Each row below holds a small network's activations on one input, seen along a few directions.
In each table, some parts of the input vary, and every possible input appears once, in random order.
A made-up example of a description, with smaller parts first: line(4) and (point or ring(11) or (values(2) and ring(8))).
Shared parts are said once, and a part with two or three values counts as separate values.
(in the rows, 128 means zero)

Other details of the inputs vary at random and push rows far along two fixed directions, the same in every table; ignore that.

Table:
row 1: [108 128 149 192 125  88 137 137 117 101 151]
row 2: [111 150 128 136 133 175 154 114 134 107 141]
row 3: [173  95 143  65 103 103 119  80 180 132 118]
row 4: [105 122 145 183 131  94 149 118  64 123 133]
row 5: [112 101 153 194 121  52 145 116  91 125 133]
row 6: [ 96 142 110  85 126 179 137 184 120 152 144]
row 7: [157 128 126  62 144 129  72  93 148 105  72]
row 8: [197 121 141  91 102 117  99  80 170 119  98]
row 9: [115 146 136 209 149 105 136 121  88 114 140]
row 10: [114 122 175 191  77  62 155  99 124 125 142]
row 11: [114 116 130 135 134 131 160 146 183 160 141]
row 12: [175 108 142  93 124 113 119  89 190 120 119]
row 13: [129 123 146 125  95 117 145 130 148 157 125]
row 14: [111 157 106 123 150 178 123 169 132 135 147]
row 15: [194 115 114 112 144 103  84  94 138 118  99]
row 16: [ 96 156 101 114 148 189 128 197 156 145 162]
row 17: [101 159 110 123 120 192 163 176 152 162 140]
row 18: [ 91 157 100 115 164 215 132 179 132 138 159]
row 19: [179 125 103  97 142 154 127  76 129 132  87]
row 20: [126 119 144 222 146  64 130 109 110 112 138]
row 21: [109 122 146 182 113  69 147 137  88 130 135]
row 22: [ 96 131 148 167 112 103 143 121  78 110 149]
row 23: [192 111 109 105 133  97  95 103 121 130  85]
row 24: [103 132 120  82 108 156 126 168 135 131 154]
row 25: [189  87 107  91 149 112  91  93 138 134  89]
row 26: [ 98 119 109 133 145 151 138 178 143 150 145]
row 27: [118 110 148 177 138  93 129 115 123  99 146]
row 28: [ 95 127 144 198 148  62 127 108  97 126  89]
row 29: [ 98 139 110  84 123 172 138 190 127 152 145]
row 30: [ 96 138 102 123 155 188 141 172 113 146 140]
row 31: [194 113 129 109 110 104 112  87 157 148  84]
row 32: [155 115 121  70 122 143 101  97 101 111 116]
row 33: [179 125  99  82 140 141  98 119 120 137  92]
row 34: [ 81 110 119 102 136 162 143 180 140 153 157]
row 35: [113 142 153 185  97  98 171 121 103 140 131]
row 36: [ 67 123 124 103 117 166 142 186 145 135 177]
row 37: [107 137 130 112 109 135 129 142 105 121 146]
row 38: [193 117 109 105 134 102  97 102 114 127  84]
row 39: [ 91 163 107 138 152 209 161 147 148 136 154]
row 40: [181 117 119  51 106 121  88 101 120 114 104]
row 41: [119 147 136 207 140  91 135 133 102 115 141]
row 42: [118 147 128 131 128 142 126 156 127 109 146]
row 43: [120 123 141 166 125  91 140 117  72 126 124]
row 44: [125 141 156 212 116  89 148 112 143 135 138]
row 45: [ 70 132 120  93 112 172 140 194 146 137 175]
row 46: [168 132 130  75  87 140 121  94 138 128 109]
row 47: [166 122 113  70 125 157 129  84 125 135  97]
row 48: [125 113 139 214 132  56 140 121  97 124 122]
row 49: [ 90 119 131  85 121 165 164 174 190 171 159]
row 50: [ 99 129 104 111 162 188 123 175 165 143 160]
row 51: [105 138 149 195 138 112 142 117  83  93 147]
row 52: [184 143 125  83 109 156 113  97 153 116 104]
row 53: [194 124 123  85 135 129  85  82 114  96  97]
row 54: [ 92 125 111  84 124 168 136 193 142 155 150]
row 55: [ 92 137 150 178 106 116 173  92  96 108 147]
row 56: [141 114 138  76 121  91  82  79 120 111  76]
row 57: [116 135 150 194 121  81 135 130 106  98 146]
row 58: [187 129 122  88 129 126  88  96 120  99 102]
row 59: [194 145 116 105 124 145 110  88 150 131  96]
row 60: [ 58 139 124  94 139 156 129 175 133 152 118]
row 61: [ 88 152 113 107 164 167 106 157 155 138 115]
row 62: [108 120 148 184 132  95 135 133 123 102 153]
row 63: [199 108 128  96 141 109 107  75 192 137 103]
row 64: [101 141 107 133 148 170 141 170 112 145 137]
row 65: [100  97 160 189 114  60 141 103  96 106 151]
Description of these inputs: ring(5) and (point or line(4) or line(8)).
The inputs of row 37 and row 33 match in every part but the ring(5) part. If row 36 is changed in the same way as row 37 into row 33, which row does it become? -> row 26
The inputs of row 24 and row 23 match in every part but the ring(5) part. If row 46 is changed in the same way as row 24 into row 23, which row does it become? -> row 17
Change only the line(4) part in row 46. List by row number the other rows that result. -> row 3, row 10, row 55
Change only the line(4) part in row 47. List by row number the other rows that result. -> row 13, row 35, row 49
Change only the line(8) part in row 1. List by row number the other rows that result. -> row 27, row 42, row 51, row 53, row 57, row 58, row 62
List by row number the other rows that have the ring(5) part in common with row 15. -> row 9, row 14, row 16, row 18, row 20, row 39, row 41, row 44, row 50, row 59, row 61, row 63

Table:
row 66: [136 132 123 124 133 131 132 114 119 125 116]
row 67: [107 125 135 147 119 117 143 140 122 134 143]
row 68: [102 126 138 141 121 116 141 138 131 140 131]
row 69: [143 126 128  85 125 140 115 115 130 115 121]
row 70: [139 123 118 117 136 126 124 135 125 131 115]
row 71: [136 123 120 122 143 129 118 122 126 134 124]
row 72: [152 120 122 103 138 131 109 122 145 121 122]
row 73: [113 138 132 157 125 127 141 133 131 122 144]
row 74: [123 122 139 143 114 112 140 122 120 134 131]
row 75: [158 122 119  99 129 138 116 121 148 133 118]
row 76: [113 135 128 149 127 132 144 140 114 126 129]
row 77: [104 131 134 166 140 114 133 127 116 129 131]
row 78: [ 77 146 112 100 140 204 146 200 163 141 172]
row 79: [133 122 132 107 124 132 119 118 124 115 126]
row 80: [126 128 124 136 132 125 136 139 117 128 125]
row 81: [122 131 136 131 115 121 137 121 123 128 130]
row 82: [108 126 136 157 121 106 140 135 114 123 145]
row 83: [140 123 116 115 139 135 127 124 125 131 118]
row 84: [109 132 129 157 133 133 138 131 114 130 141]
row 85: [126 131 132 155 128 119 126 123 109 125 133]
row 86: [110 122 139 143 127 114 134 134 114 116 143]
row 87: [143 133 132 131 123 124 130 111 135 124 122]
row 88: [128 129 129 140 131 113 123 138 116 129 127]
row 89: [132 121 126 111 125 118 113 122 132 124 118]
row 90: [122 128 135 141 130 122 134 129 143 136 124]
row 91: [149 125 126 130 129 115 121 116 134 121 126]
row 92: [138 116 131 118 122 108 126 120 130 139 121]
row 93: [161 130 118  90 125 140 105 118 126 126 108]
row 94: [112 140 129 146 126 131 146 138 114 125 129]
row 95: [107 131 141 174 128 107 141 132 132 128 134]
row 96: [155 113 125  85 124 135 105 111 128 116 116]
row 97: [120 133 136 141 116 112 136 118 116 118 133]
row 98: [159 121 122  95 129 139 120 120 150 138 117]
row 99: [107 125 138 145 119 116 148 139 123 140 142]
row 100: [112 122 135 147 122 108 137 137 123 135 138]
row 101: [150 123 113  93 135 135 109 125 134 129  98]
row 102: [158 125 118  91 132 128  96 119 131 128 100]
row 103: [112 133 145 173 122 113 153 125 126 130 139]
row 104: [154 115 117  85 127 125 105 120 137 128 117]
row 105: [135 114 133 118 131 110 116 121 122 117 126]
row 106: [119 137 142 154 122 122 149 123 131 130 134]
row 107: [138 123 131 107 116 128 129 117 132 136 120]
row 108: [108 130 135 173 137 113 141 127 108 128 141]
row 109: [108 126 136 159 116 111 140 131 112 121 143]
row 110: [130 131 129 139 128 117 126 136 113 126 129]
row 111: [130 127 128 145 132 114 128 130 135 125 135]
row 112: [143 132 128 127 129 127 115 112 117 125 121]
row 113: [130 127 133 141 123 129 139 127 136 134 132]
row 114: [141 121 131 116 116 121 124 112 126 129 119]
row 115: [121 121 138 153 114 109 138 123 115 128 134]
row 116: [131 123 119 120 140 129 122 122 129 130 110]
row 117: [122 131 139 129 114 119 142 120 124 133 128]
row 118: [148 126 126 131 125 121 121 114 133 120 125]
row 119: [ 90 143  94  71 140 223 141 193 156 152 151]
row 120: [116 127 141 159 134 108 128 124 130 115 130]
row 121: [122 136 138 144 128 125 136 122 129 113 136]
row 122: [157 123 119 100 125 145 116 119 147 132 118]
row 123: [133 119 128 112 122 119 117 122 135 133 114]
row 124: [135 131 122 121 134 142 121 116 123 130 124]
row 125: [141 126 123 122 138 123 111 125 123 131 124]
row 126: [ 67 151 104 102 140 214 156 198 149 151 162]
row 127: [159 118 123  98 133 131 116 119 151 139 114]
row 128: [109 134 134 156 136 117 124 133 117 128 131]
row 129: [155 127 121  99 125 146 118 117 148 131 117]
row 130: [138 120 120 128 141 119 126 121 122 130 117]
row 131: [123 131 136 147 129 125 134 123 129 115 136]
row 132: [123 131 135 160 133 110 128 126 108 126 136]
row 133: [120 141 138 157 128 117 132 119 108 122 133]
row 134: [147 121 129 132 130 113 122 118 139 131 121]
row 135: [143 124 128 124 129 131 121 119 135 116 128]
row 136: [134 128 125 125 132 125 117 125 145 125 122]
row 137: [140 115 127  90 132 129 103 119 135 118 113]
row 138: [104 131 140 164 116 108 144 128 111 119 143]
row 139: [ 64 159 109 103 139 215 151 193 149 150 168]
row 140: [152 138 119  90 125 143 111 122 127 126 112]
row 141: [151 135 119  98 126 143 118 116 145 123 121]
row 142: [112 131 127 155 126 128 144 144 112 127 132]
row 143: [148 128 126 124 123 122 116 122 114 124 117]
Describe the family of inputs behind these rows. -> line(6) and (ring(5) or (values(2) and line(4)))
The inputs of row 104 and row 82 match in every part but the line(6) part. If row 134 is changed in the same way as row 104 into row 82, which row does it become? -> row 75
The inputs of row 121 and row 72 match in every part but the line(6) part. If row 140 is changed in the same way as row 121 into row 72, which row does it become? -> row 88
Change only the ring(5) part in row 84. List by row number the other rows that result. -> row 85, row 119, row 142, row 143
Change only the line(6) part in row 69. List by row number the other rows that result. -> row 79, row 86, row 96, row 105, row 137
List by row number the other rows that have the line(6) part in common with row 89. -> row 68, row 77, row 90, row 95, row 101, row 102, row 116, row 120, row 123, row 128, row 136, row 137
Change only the line(4) part in row 78. List by row number the other rows that result. -> row 75, row 91, row 98
List by row number the other rows that have the line(6) part in common with row 112. -> row 73, row 76, row 79, row 93, row 103, row 107, row 114, row 124, row 126, row 129, row 131, row 138
Change only the values(2) part in row 111. List by row number the other rows that result. -> row 104
